Here are a small network's activations along a few directions, averaged over the inputs that share one value of a field.
Related values have similar rows: they may be neighbours, one step apart, or belong to one group.
(in the rows, 500 means zero)
Strong random noise was added to every row along 15 fixed directions; ignore it. To show where, here is one row again and again, with new noise each time:
[385 382 358 225 486 574 447 647 550 433 523 429 373 495 554 527 339 478
 692 581 567 563 648 568 425 364 421 668]
[531 610 193 531 603 659 491 768 292 678 695 555 233 580 664 638 351 532
 380 426 485 461 313 684 375 438 491 646]
[530 515 348 251 400 643 554 483 401 301 558 556 527 740 703 394 429 604
 478 579 785 630 394 293 495 568 461 681]
[523 543 464 325 453 571 480 750 455 530 531 559 603 495 516 549 415 502
 324 430 492 595 483 544 474 559 515 542]
[459 203 633 571 569 715 322 451 363 733 382 456 732 451 418 476 298 262
 636 448 642 547 460 325 375 543 410 365]
[550 524 574 533 557 438 347 668 491 622 494 419 549 288 287 656 463 505
 272 443 385 553 437 639 455 622 654 504]
[417 279 462 414 450 578 451 501 493 773 518 403 575 556 525 436 516 417
 560 510 410 492 504 674 540 327 493 526]
[528 473 423 296 491 659 462 652 410 360 305 587 466 527 480 621 470 573
 544 487 526 141 488 429 259 502 445 449]
[469 419 381 608 711 543 504 672 391 438 676 272 407 449 565 813 348 634
 216 491 576 792 493 512 640 702 607 319]
[385 551 420 457 476 653 736 376 548 383 497 504 475 638 485 699 567 594
 430 601 906 308 629 183 620 688 485 669]
[537 409 376 356 411 590 542 364 369 414 500 335 546 717 672 449 667 757
 353 631 745 430 288 422 637 573 606 664]
[585 674 458 534 431 299 498 442 407 394 542 759 409 465 467 418 407 541
 504 415 551 512 541 458 363 584 594 436]
[391 112 439 226 541 574 399 519 388 631 380 236 577 552 452 634 434 528
 415 492 588 753 620 523 665 582 477 472]
[526 359 513 452 381 410 472 293 678 534 371 623 468 487 227 424 530 397
 491 429 355 482 535 555 369 374 646 507]
[461 583 513 459 455 512 652 594 436 543 507 522 483 611 515 569 512 592
 352 495 427 440 513 619 578 603 414 460]
[605 715 636 777 569 110 354 518 573 432 457 557 419 100 296 541 492 518
 341 323 435 737 541 545 424 666 703 459]
[612 609 515 550 448 502 356 599 553 596 499 690 696 342 472 432 580 393
 450 372 448 381 409 433 309 415 664 494]


LURA, 13 values:
lav: [444 331 511 677 484 253 537 358 548 374 396 413 378 325 601 454 577 613
 671 428 530 458 670 656 573 348 583 331]
fevu: [595 567 582 544 585 577 383 415 474 601 537 688 600 456 128 577 309 273
 512 500 532 495 540 257 340 689 504 473]
rupe: [505 398 508 368 538 596 415 578 272 726 693 330 527 661 641 391 319 401
 488 600 449 832 335 665 655 481 425 600]
pir: [610 437 437 308 536 578 215 572 227 735 387 549 457 505 400 424 336 408
 662 433 432 437 309 594 307 452 365 650]
zikuz: [340 499 785 276 613 521 429 534 526 582 291 201 692 500 292 649 588 509
 644 728 342 568 758 445 694 779 128 488]
pape: [513 399 407 560 500 608 594 491 558 489 275 623 280 431 408 521 465 392
 528 281 581 286 489 487 369 348 440 622]
zadi: [545 241 446 586 503 431 450 150 271 599 297 600 403 631 359 437 532 534
 651 440 468 127 531 509 352 470 586 189]
tas: [452 400 381 450 585 527 440 695 581 521 428 402 239 394 414 642 370 461
 473 435 374 582 520 753 386 383 473 654]
serod: [541 320 453 521 407 424 505 449 264 725 310 633 350 443 381 384 398 481
 628 335 518  87 557 754 379 350 497 443]
vid: [448 388 579 624 495 605 686 481 472 436 447 528 341 495 381 627 322 410
 377 431 624 307 549 524 489 510 586 476]
lini: [483 468 520 408 529 441 431 124 299 652 542 636 655 735 198 641 536 466
 597 617 535 437 662 210 561 794 486 234]
donub: [590 464 419 403 351 538 481 642 647 523 593 410 450 470 674 316 617 524
 420 529 426 475 259 788 564 158 705 881]
loku: [598 593 703 485 257 486 601 540 447 571 535 469 685 496 522 271 539 605
 285 558 613 328 235 728 690 539 648 771]
LURA is arranged as a line.
Q: A walk along LURA starts at lav and steps to its neighbour lini. Put fevu, zikuz, pape, loku in the order it reaches them.
A: zikuz, fevu, pape, loku
Q: Which values are neighbours of vid? Give them in the order they are listed.
A: rupe
Q: Fewest steps between zadi and donub?
A: 7

MENE, 13 values:
zun: [395 286 505 408 473 493 543 584 369 414 285 222 465 447 628 597 533 716
 380 496 855 496 583 540 683 627 501 675]
gat: [362 287 397 348 487 480 479 755 440 541 433 423 465 323 635 601 329 475
 470 320 746 686 754 612 566 450 521 591]
gez: [406 546 598 646 447 621 720 457 638 531 940 315 575 711 540 428 415 511
 411 839 381 598 369 676 690 524 540 501]
fupef: [548 637 429 429 518 512 402 532 234 617 622 601 494 574 574 393 346 489
 686 558 605 558 423 479 416 583 319 609]
zana: [558 512 590 520 537 514 485 546 405 326 300 482 661 506 594 566 649 655
 424 477 442 348 481 359 432 633 460 194]
sibu: [395 483 505 664 500 585 655 651 497 766 486 468 541 453 489 617 581 483
 378 404 433 176 575 676 573 459 460 419]
tebe: [509 449 361  76 577 351 318 479 366 602 270 519 274 634 403 557 631 515
 690 468  80 494 690 666 471 412 280 440]
disib: [607 761 575 252 433 473 539 496 355 199 576 644 451 704 452 449 396 629
 596 738 386 374 424 450 403 684 389 387]
famad: [582 533 299 378 619 712 369 684 579 436 348 711 633 462 577 624 604 401
 502 272 524 460 539 129 282 414 422 402]
pasis: [432 408 393 457 584 752 697 621 523 360 405 496 271 710 600 586 295 474
 533 442 460 714 480 528 486 471 149 483]
puz: [542 583 532 266 572 510 313 739 321 458 312 465 626 477 485 713 643 639
 377 456 336 321 436 468 405 670 453 352]
nabus: [439 525 581 623 545 426 582 500 403 957 614 662 462 541 331 522 355 240
 544 372 153 487 678 766 569 425 395 257]
riva: [567 711 357 476 585 442 379 358 744 632 522 823 555 580 528 459 785 281
 669 366 226 657 586 189 445 317 424 454]
MENE is arranged as a line.
Q: Which values are neighbours of puz? Give them in the order they are listed.
A: gat
Q: Which values are neighbours of riva? Give them in the order they are listed.
A: disib, pasis
Q: Which values are neighbours of sibu? Give them in the order they are listed.
A: gez, famad
